Here are a small network's activations along a few directions, averaged over the inputs that share one value of a field.
Related values have similar rows: they may be neighbours, one step apart, or belong to one group.
In the rows, 128 means zero.

Values of TUL:
mudag: 128	101	171	130	199	63	153	65	90	105	177	76	198	145	194	100	102	94	130	81	168	53	67
sus: 119	161	68	132	82	185	101	189	137	144	65	211	54	140	92	153	146	140	110	157	77	188	188
neti: 66	120	200	150	208	83	157	106	88	72	114	129	169	69	117	148	86	160	210	54	96	194	111
kevo: 62	135	91	146	101	153	113	198	165	109	51	159	134	84	96	188	132	180	138	81	33	224	145
difeg: 157	162	75	125	53	189	113	185	156	182	106	177	44	160	86	124	163	124	78	208	130	132	180
dolef: 209	121	103	106	90	136	111	82	129	215	164	79	115	171	151	86	169	93	95	186	192	43	136
pab: 77	120	136	143	144	126	121	134	127	58	92	139	147	68	92	175	92	176	206	63	63	226	130
zatek: 169	115	142	87	114	90	128	87	122	126	218	99	144	157	197	55	143	61	84	168	183	23	91
livo: 100	134	211	122	199	77	188	102	122	56	208	123	150	76	126	84	94	58	159	73	138	115	84
vit: 192	111	82	140	90	178	95	132	144	214	84	88	124	211	129	167	153	194	70	209	200	82	149
The values of TUL form a ring.
A walk along TUL starts at livo and steps to its neighbour neti. Put sus, kevo, difeg, vit in the order it reaches them. -> kevo, sus, difeg, vit
What is the length, in steps, of the shortest route from dolef to pab? -> 5

Values of GOL:
zolaz: 145	100	199	133	210	122	131	90	122	115	134	85	174	99	127	146	112	156	170	107	178	160	128
lav: 143	102	110	149	108	68	148	97	95	156	158	86	173	166	161	97	118	95	116	105	141	43	77
denu: 59	143	167	157	150	103	174	124	123	85	103	115	140	93	76	178	75	189	190	77	98	166	101
midav: 184	103	41	132	71	141	90	100	84	139	146	99	123	157	142	81	149	93	140	126	108	85	112
papes: 102	141	194	101	185	88	167	88	83	101	156	157	129	134	164	112	132	84	152	124	149	94	110
rete: 62	121	132	133	130	89	108	144	110	99	114	146	158	51	132	113	125	129	181	60	47	188	119
lifit: 140	132	123	89	124	123	155	107	142	49	176	151	120	104	155	107	136	35	141	79	66	150	122
fezi: 143	181	112	97	97	154	107	134	168	127	166	155	53	130	148	90	127	86	82	173	123	133	177
gifed: 116	146	122	115	119	156	98	168	142	72	125	211	75	110	100	128	104	132	127	156	112	186	167
fum: 158	115	166	129	119	146	131	138	152	128	141	96	132	169	131	153	123	179	100	207	206	116	136
giz: 120	135	46	126	64	141	75	150	155	185	72	140	122	129	130	154	153	133	111	111	82	137	152
sonez: 128	96	124	164	139	121	130	153	145	161	109	56	200	153	155	154	139	153	90	105	158	98	95
leva: 132	126	144	97	131	180	111	155	166	119	86	161	112	116	92	181	146	191	119	173	148	169	153
fas: 179	144	157	123	135	135	156	103	126	208	175	117	90	142	105	75	158	78	112	188	194	76	147
lupel: 109	136	83	175	138	156	137	168	107	176	59	143	119	166	102	150	126	184	89	128	109	119	125
A value of GOL combines one of 5 hidden first parts with one of 3 second parts; all combinations occur once.
Changing only the second part turns fum into zolaz. gifed has the same second part as fum; what does that change turn gifed into? -> rete
Changing only the second part turns lifit into midav. papes has the same second part as lifit; what does that change turn papes into? -> lav
